A small network was shown many inputs. Here are its activations along a few directions, one row for each input.
Each table varies a few parts of the input and shows all the possible inputs, shuffled.
Descriptions start from the smaller parts, as in this example, which fits no table here: one of 2 separate values, together with either a single point or one of 9 places around a ring or (one of 4 places along a line, together with one of 8 places around a ring).
Shared parts are said once, and a part with two or three values counts as separate values.
In the rows, 128 means zero.

Other details of the inputs shift rows strongly along two fixed directions, in all tables alike. That doesn't count.

A family of inputs:
r1: [ 76  55  49 144 110 142 128 164 128 208 194]
r2: [149 183 179 142 162 116 166 117 113  84  96]
r3: [155 180 189 150 168 105 165 111 127  99  91]
r4: [167 145 134 154 132  77 141  97  90  73 136]
r5: [163 141 136 149 135  85 120  93  78  63 153]
r6: [159 132 129 153 140  78 128  87  81  69 145]
r7: [122 120  66 145 121 100 175 154 109 140 169]
r8: [114  77 218  76  84 182  71  55 191 145  51]
r9: [ 83 121  76 104  97 200 151 202 172 203 204]
r10: [133 167 122 135 186  95 137 113 123  70  81]
r11: [150 149 102 111 114 148 117 166 118 141 166]
r12: [ 94 174  58 162 192 107 163 187 130 147 161]
r13: [112  89 202  99  98 179  80  60 190 146  57]
r14: [ 74 108 106 101  91 198 126 174 175 203 176]
r15: [173 181 148 150 161 110 103  90 107  99 110]
r16: [ 69 118 108 137 115 189 126 159 183 217 166]
r17: [ 90 161  69 124 168 116 156 180 118 135 152]
r18: [123  23 209 106  58 138  41  69 155 157  71]
r19: [174 139 115 146 129  77 160 103 104  69 116]
r20: [161 164 123  97 161  88 149 126 130  67  88]
r21: [ 91 103 127 104  93 180 154 221 165 211 162]
r22: [ 62 101  75 102 121 151 126 204 157 200 146]
r23: [107 165 139 129 138 142 175 176 116 145 152]
r24: [147  53 226  69  66 169  16  65 166 152  34]
r25: [164 175 184 115 147 112 167 128 114  74 103]
r26: [122 131  78 170 113 110 154 166 106 129 177]
r27: [124  70 197  85  78 172  33  82 153 173  64]
r28: [167 123 112 158 151  87 129  86  81  64 136]
r29: [116 109  48 165 141 111 154 147  97 134 178]
r30: [167 183 139 140 154 120 106  96  94  84 116]
r31: [160 128 105 147 144  81 153  87  98  68 118]
Each input here is: either one of 11 places around a ring or (one of 4 separate values, together with one of 5 places along a line).
Which other rows does r15 become when the place on the line of 5 takes its other values? List them by row number. -> r11, r24, r27, r30
List by row number the other inputs of the same sort as r4. -> r1, r5, r6, r7, r18, r19, r26, r28, r29, r31
Which other rows does r22 become when the choice among 4 separate values takes its other values? List them by row number. -> r14, r24, r25

A family of inputs:
r32: [136 146 106 133 140 119 132 128 118 113 138]
r33: [149 106 177 114 103 127 106  90 131 110  91]
r34: [140 146 125 145 130 123 136 127 111 116 150]
r35: [118  64 162 100  85 154  88 114 160 167  99]
r36: [144 151 113 132 130 128 126 126 111 114 148]
r37: [106  94 131 127 105 151  99 133 140 176 134]
r38: [107 146  74 146 148 128 146 165 112 142 170]
r39: [135 145 102 132 144 118 134 128 118 114 132]
r40: [136 147 116 137 139 122 126 127 109 115 146]
r41: [129 156 163 109 133 151 133 126 147 126 111]
r42: [139 147 109 132 138 121 130 127 114 114 141]
r43: [128 140 107 128 143 109 142 133 124 110 133]
r44: [153 106 171 108 107 131 104  91 135 109  95]
r45: [136 138 122 133 128 115 146 134 112 113 139]
r46: [125 140 114 145 145 108 147 129 122 116 132]
r47: [ 77  76 102 130  88 169 120 182 149 221 173]
r48: [141  93 174 120 118 121 111  86 143 114  71]
r49: [142 148 118 130 126 125 132 130 113 109 151]
r50: [140  95 171 113 113 119 111  90 139 112  70]
r51: [ 73  72 106 128  94 171  99 168 153 223 156]
r52: [138 138 114 129 137 116 146 135 120 110 139]
r53: [133 138 118 135 132 113 149 135 115 111 137]
r54: [138 144 122 144 133 118 138 127 113 117 147]
r55: [129 176 137 121 153 135 152 153 136 121 121]
r56: [133 145 115 137 143 120 129 128 110 114 142]
r57: [146 114 158 112 113 126 103  97 134 110 102]
r58: [130 140 114 146 142 114 145 129 118 116 133]
r59: [125 142 110 141 151 110 139 126 118 119 132]
r60: [134 137 121 142 137 114 150 132 118 114 139]
r61: [128 151 162 111 142 138 131 136 152 126  91]
r62: [121  98 148 130 113 133 111 112 145 141 106]
r63: [129 142 111 143 148 115 137 127 114 119 134]
r64: [123 142 107 137 152 112 135 128 118 114 131]
r65: [137 144 114 129 134 118 136 132 116 109 144]
r66: [131 144 115 143 145 116 135 126 115 117 139]
r67: [128 135 117 141 144 108 154 133 120 115 132]
r68: [127 136 114 134 138 107 153 136 117 113 130]
r69: [144  95 165 108 118 122 109  92 144 111  74]
r70: [128 177 139 119 143 151 153 140 133 121 141]
r71: [143  97 182 122 112 124  96  78 142 115  76]
r72: [149 108 165 110 112 130  88  82 138 116  86]
r73: [107 109 115 135 109 153 110 148 130 174 157]
r74: [115  62 163 100  88 153  89 114 161 166  93]
r75: [137 138 123 140 135 115 147 132 113 115 143]
r76: [129 178 140 120 148 140 152 145 135 120 130]
r77: [142 141 129 139 127 122 142 128 111 114 148]
r78: [112 180 111 127 150 146 163 177 135 141 158]
r79: [139 142 122 133 126 116 145 133 109 113 145]
r80: [130 144 112 139 145 119 131 129 115 113 138]
r81: [133 141 107 129 140 116 140 133 120 109 134]
r82: [145 113 165 120 117 133  91  89 128 114  99]
r83: [137 102 154 111 125 116 118 100 143 113  84]
r84: [ 71  81  84 122  94 168 116 187 156 213 170]
r85: [ 67  81  78 123 105 164 112 180 158 219 158]
What do these inputs look like to the network? -> one of 6 places along a line, together with either a single point or one of 8 places around a ring
The inputs of r50 and r68 match in every part but the place on the line of 6. If r55 is changed in the same way as r50 into r68, which row does it become? -> r61
The inputs of r82 and r80 match in every part but the place on the line of 6. If r49 is changed in the same way as r82 into r80, which row does it become? -> r84
Start at r45 and move only the place on the ring of 8, one step at a time. The first step leads to r74. Which rows follow, in order? -> r65, r42, r56, r51, r71, r75
Start at r83 and move only the place on the ring of 8, one step at a time. The first step leads to r43. Which rows follow, in order? -> r85, r64, r59, r46, r67, r68
List by row number the other rows that have the place on the line of 6 in common with r57. -> r35, r37, r40, r41, r47, r54, r72, r79

A family of inputs:
r86: [108 161  86 131 133 162 126 170 133 164 177]
r87: [103  82  88 128  93 141 116 175 117 184 182]
r88: [156 176 152 123 158 128 118 102 127  88 106]
r89: [132 221  87 155 202  88 200 166 100  86 152]
r90: [142  81 208 106  76 167  68  68 154 140  86]
r91: [170 144 191 105 157  86 137  69 139  50  28]
r92: [140 187 118 141 192  83 169 130 107  73 106]
r93: [183 185 136 152 149  97 136  96  79  63 142]
r94: [ 64 125  91 128 134 167 154 204 163 213 157]
r95: [168 159 161 140 136 122 126  94 105  86 124]
r96: [171 120 186  93 131 100 113  69 143  65  36]
r97: [132  83 183  89  95 149  57  80 162 140  58]
r98: [164 171 131 150 155  73 184 125  95  61 129]
r99: [115  65 183  73  83 166  96 103 186 155  62]
r100: [147 194  90 169 159 109 164 155  75 105 194]
r101: [ 89 110  69 170 156 100 156 139 123 140 142]
r102: [133 111 217  94 122 154  86  70 177 125  45]
r103: [171 219  86 166 161 108 174 143  67  74 205]
r104: [121 119  93 131 101 145 141 171 114 160 192]
r105: [144  73 225  99  88 132 112  69 166 112  48]
r106: [139 107 149 115  95 133 144 125 135 122 133]
r107: [116  84 180  84  82 176  68  94 173 157  86]
r108: [116  88 161 134 112 134  97 114 136 155 100]
r109: [ 80 127  96 114 125 160 169 191 158 181 156]
r110: [173 148 146 135 124 103 123  94  91  80 132]
r111: [112  82  98 145 122 128  86  95 129 153 125]
r112: [101 100  94 143 101 154 103 164 115 190 180]
r113: [ 71 100 104 145 104 163 151 196 149 217 172]
r114: [108 120 127 120 135 145  91 134 140 155 114]
r115: [ 83  36 104 135 111 117 114 119 163 166  97]
r116: [145 226  97 150 192 110 180 152 104  85 160]
r117: [133  67 112 127 119 102  93  80 130 117 105]
r118: [165 189 104 130 167  92 134 115  86  57 135]
r119: [116 101 112 103 117 136 101 141 136 145 119]
r120: [172 181 175 143 151 109 152  84 106  60 118]
r121: [ 85  30 130 130  97 153  58  91 162 196  90]
r122: [143  48 195 101  75 136  50  67 138 140  69]
r123: [ 77 108  66 112 107 169 153 212 154 204 177]
r124: [172 191  90 151 151  85 202 153  80  62 185]
r125: [126 135  98 150 141  94 173 163 103 113 156]
r126: [ 76 108  79 125 115 170  94 181 144 208 165]
r127: [117  88 150 113  73 169  98 123 140 167 148]
r128: [ 88 117 120 111 101 190  97 156 163 195 156]
r129: [124 187  93 142 166 128 141 159 113 127 163]
r130: [ 78 123  81 127 115 175 104 186 148 211 174]
r131: [133 136 133 108 118 148 105 120 138 127 122]
r132: [ 77 122  68 111 103 182 140 204 147 201 201]
r133: [127 126 142 148 141 100 144 126 114 115 113]
r134: [159 177 103 138 132 114 172 142  86  84 194]
r135: [120 118 101 162 156  98 128  94 118 110 113]
r136: [ 73  83  66 110 108 153 131 203 150 202 157]
r137: [168 189 144 156 159 103 162 110  97  72 137]
r138: [150 134 141 104 131 119 112 108 130  99  97]
r139: [150  71 211 114 100 131  57  56 137 122  51]
r140: [124  74 127 121  95 119 121 140 130 146 128]
r141: [139 159  37 167 166  81 153 125  74  90 191]
r142: [137 164 153 117 144 146 117 112 138 111 121]
r143: [150  94 157 116  96 122 103 105 122 124 115]
r144: [196 126 190 119 123  75 130  61 112  41  67]
r145: [130 137 150 149 138 106 150 127 121 120 115]
r146: [109 149 100 121 146 133 175 174 142 140 138]
r147: [ 89 101 133 118 130 150  97 143 158 178  99]
r148: [165 176 177 142 154  97 170  91 111  60 107]
r149: [106 117 107 138 112 135 169 178 134 161 164]
r150: [144 121 207 106 140 125  85  67 161 108  30]
r151: [124 156 160 117 154 131 152 121 150 115  97]
r152: [109 142 111 144 115 163 139 162 119 165 194]
r153: [126 129 126 116 152 104 147 134 134 105  88]
r154: [101  81 118 121  72 175 100 156 138 200 170]
r155: [110 142  78 116 123 153 142 180 131 157 175]
r156: [151 163  34 169 180  52 190 134  80  55 179]
r157: [180 150 201 139 145  93 119  57 113  60  66]
What do these inputs look like to the network? -> one of 8 places around a ring, together with either a single point or (one of 2 separate values, together with one of 4 places along a line)
The inputs of r115 and r117 match in every part but the place on the ring of 8. If r91 is changed in the same way as r115 into r117, which row does it become? -> r138
Which other rows does r140 become when the choice among 2 separate values takes its other values? List them by row number. -> r136
List by row number the other rows that have the place on the ring of 8 in common with r152. -> r88, r95, r100, r114, r121, r129, r139, r142
Which other rows does r98 become when the choice among 2 separate values takes its other values? List them by row number. -> r91

A family of inputs:
r158: [161 202 139 123 169 113 151 117 115  66 120]
r159: [ 99  71 169  94  71 193  64 125 167 205 113]
r160: [105 172  92 125 154 143 158 175 137 144 153]
r161: [128 132  85 146 111 127 149 159 100 139 195]
r162: [143  75 180 115  76 147  85  98 140 147 107]
r163: [146 159  94 155 180  72 149 110  95  70 118]
r164: [ 77  14 136 118  85 136  87 124 173 201  78]
r165: [115  43 155 115  99 119  91  93 155 147  66]
r166: [109  69 117 125  88 141 110 135 136 166 141]
r167: [134 184 125 163 167 116 150 126 106 107 146]
r168: [162  92 183 115 138  96  79  37 136  72  31]
r169: [181 218 147 128 171 103 150 105  96  43 126]
r170: [ 86 132  88 128 110 166 155 210 134 193 198]
r171: [170  89 197 105 124 102  67  27 140  73  33]
r172: [122  89 188  95 100 152 107 112 171 144  73]
r173: [110 138 100 131 109 158 150 182 117 169 195]
r174: [151 165  90 145 149 108 138 123  91  87 163]
r175: [167 213 136 128 195  90 166 106 116  46  91]
r176: [110 137  68 144 113 152 127 170 108 168 209]
r177: [169 197 148 126 173  87 181 111 113  42 100]
r178: [123  50 158 111  93 124  90  90 152 144  82]
r179: [ 74 125  88 163 125 152 161 196 129 203 194]
r180: [145 166 101 146 128 133 129 143  96 122 187]
r181: [ 87 138  87 130 142 141 175 197 149 172 153]
What do these inputs look like to the network? -> one of 2 separate values, together with either a single point or one of 11 places along a line
List by row number the other rows that have the choice among 2 separate values in common with r171. -> r158, r159, r160, r163, r167, r168, r169, r174, r175, r176, r180
Which other rows does r174 become when the choice among 2 separate values takes its other values? List them by row number. -> r166
Which other rows does r173 become when the choice among 2 separate values takes its other values? List them by row number. -> r159

A family of inputs:
r182: [159  95 171 120 111 117  87  69 123 104  79]
r183: [ 72  76 143 112  88 189 119 159 184 213 129]
r184: [ 95  55 120 116  89 145 103 142 152 184 129]
r185: [116 110 169  93 108 166 104 110 172 150  89]
r186: [122 160 124 122 138 141 158 140 138 126 143]
r187: [122 177  89 135 141 152 134 177 111 148 193]
r188: [124 149  45 148 133 107 169 180  92 121 210]
r189: [165 104 156 116 120 100 106  72 118  80  89]
r190: [ 77  50 111 128  79 173  94 162 153 227 146]
r191: [172 119 171 124 134  88 118  68 120  65  75]
r192: [134 195 119 144 176 105 191 162 114  93 137]
r193: [137 159 160 115 153 114 148 125 140 100  83]
r194: [100  95 111 145 108 140 132 152 129 180 153]
r195: [113 195  88 133 167 125 176 188 121 128 158]
r196: [185 201 166 111 172 108 142  76 120  34  86]
r197: [132 151  62 146 138  99 170 167  94 109 192]
r198: [197 186 201 139 154  92 136  58 100  27  90]
r199: [159  59 196 101  88 122  63  45 142 101  45]
r200: [ 73  42 122 130  79 165 105 165 158 230 145]
r201: [147 141  93 166 164  80 131  93 108  85 122]
r202: [ 92  92 143 111  84 186  80 152 159 208 140]
r203: [106 116  71 144 113 140 132 166 109 172 190]
r204: [154  92 234  99  94 143  65  54 156 117  46]
r205: [127 190 108 120 172 126 159 165 126 114 130]
r206: [121 191  26 183 198  74 176 153  62  85 204]
What do these inputs look like to the network? -> either one of 2 separate values or one of 11 places around a ring or (one of 3 separate values, together with one of 4 places along a line)
Which other rows does r205 become when the place on the line of 4 takes its other values? List them by row number. -> r192, r193, r195
List by row number the other inputs of the same sort as r201. -> r206
